These are the activations of a small neural network, seen along a few directions. Each row is one input.
Each table varies a few parts of the input and shows all the possible inputs, shuffled.
Descriptions start from the smaller parts, as in this example, which fits no table here: one of 5 places around a ring, together with either a single point or one of 9 places along a line or (one of 2 separate values, together with one of 6 places along a line).
Shared parts are said once, and a part with two or three values counts as separate values.
In the rows, zero is written as 128.

A family of inputs:
x1: [163 109 120 124 204 247 107  93  87 130 174  92]
x2: [ 90 128 162 155  79  30 184 180 122 138 111 145]
x3: [169  72 198 124  72 124 128 112  79 201 158  61]
x4: [ 87 105 154  63  96  43 164 169 140 202 116 134]
x5: [165 120  88 163 173 192 114  68 120  48 115 117]
x6: [114 134  69  77 232 147 122 162 119 129 109 194]
x7: [129 206  67 230 151 178  67 123 167  72 106 165]
x8: [164 112 192 145  38  76 132 103 126  98 136  70]
x9: [ 98 184 162 221  26  73 102 143 188 137 101  91]
x10: [131 113  66  37 187 190 115 101 121 117 141 154]
x11: [119  81 187  55  69  96 148 112 132 200 120 144]
x12: [106 171  70 141 209 139 153 171 136  64 148 168]
Changing only one part turns x2 into x9. The same change can be made to x12. Which row results? -> x7
Describe the family of inputs behind these rows. -> one of 2 separate values, together with one of 6 places around a ring
Change only the choice among 2 separate values in x10. List by row number the other rows that result. -> x11
Change only the choice among 2 separate values in x1. List by row number the other rows that result. -> x3

A family of inputs:
x13: [105 153 111 121 143 115 148 160 155 113 148 152]
x14: [128 125 137 185 151 152 148 132 101 104 155  99]
x15: [148 129 130 149 128 135 150 116 128  75 157 122]
x16: [121  91 111  70 145 141 127  96 117 128 117 137]
x17: [ 96 131  91 121 142 112 145 135 159 117 104 160]
x18: [119 155 107 126 177 108 131 153 145 116  93 154]
x19: [ 86 149 117 157 166 132 145 176 128 142 147 129]
x20: [120 108 137 111 161 171 133 141  80 160 156 121]
x21: [139 107 110 149 127 132 147  90 132  78 112 130]
x22: [109 129 166 138  74  58 162 166 144 178 113 143]
x23: [144 115 126  75 179 137 114 114 105 128 107 132]
x24: [145 100 184 160  62  70 162 125 130 132 126  94]
x25: [125  80 178  80  72  76 131 128 100 177 126 111]
x26: [136 160 115 127 112 159  92 120 152 121 155 126]
x27: [157 163 112 135 136 161  81 116 136 129  96 144]
x28: [125 148 101 126 115 159  99  95 162 124 110 125]
x29: [118 147 114 164 131 172  81 136 118 150 154 110]
x30: [146 134 162 142  37 102 109 132 143 187 117 110]
x31: [131 104 124  71 141 141 120 121 107 124 163 138]
x32: [161 132 126 154 161 128 134 108 118  78 102 125]
Changing only one part turns x25 into x30. The same change can be made to x23. Which row results? -> x27
Describe the family of inputs behind these rows. -> one of 4 separate values, together with either a single point or one of 4 places along a line

A family of inputs:
x33: [104 109 148  87 103  41 148 194 126 189 154 151]
x34: [ 85 193  62 152 208 137 121 144 154  84  81 187]
x35: [ 75 166 136 153  80  36 167 179 164 158  75 130]
x36: [118 110 136 193  52  58 118 123 208 144 120 127]
x37: [112  52 189 148  82  58 194 100  98 102 138 114]
x38: [157 117 107 118 200 167 194  89  87  42 114 137]
x39: [124  98  96  44 197 203 105 120  95 140 176 146]
x40: [139 160 121  83 172 205  64  93  91  82 145  99]
x41: [128  49 161  57  82  96 147 116 128 232 181 125]
x42: [166 146 188 210  45 112 103 134 123 162 126  55]
x43: [185 171  99 204 151 232  93 112 118  94 139  99]
x44: [129 155  61  74 210 165 158 159 112 136 134 190]
x45: [127 106 219  90  43 114  89 108 111 155 115  72]
x46: [142 159  69 180 167 168  90 122 175  71  95 159]
Describe the family of inputs behind these rows. -> one of 2 separate values, together with either a single point or one of 6 places around a ring
Changing only the choice among 2 separate values turns x42 into x43. The same change can be made to x41. Which row results? -> x39
Change only the choice among 2 separate values in x34. List by row number the other rows that result. -> x35
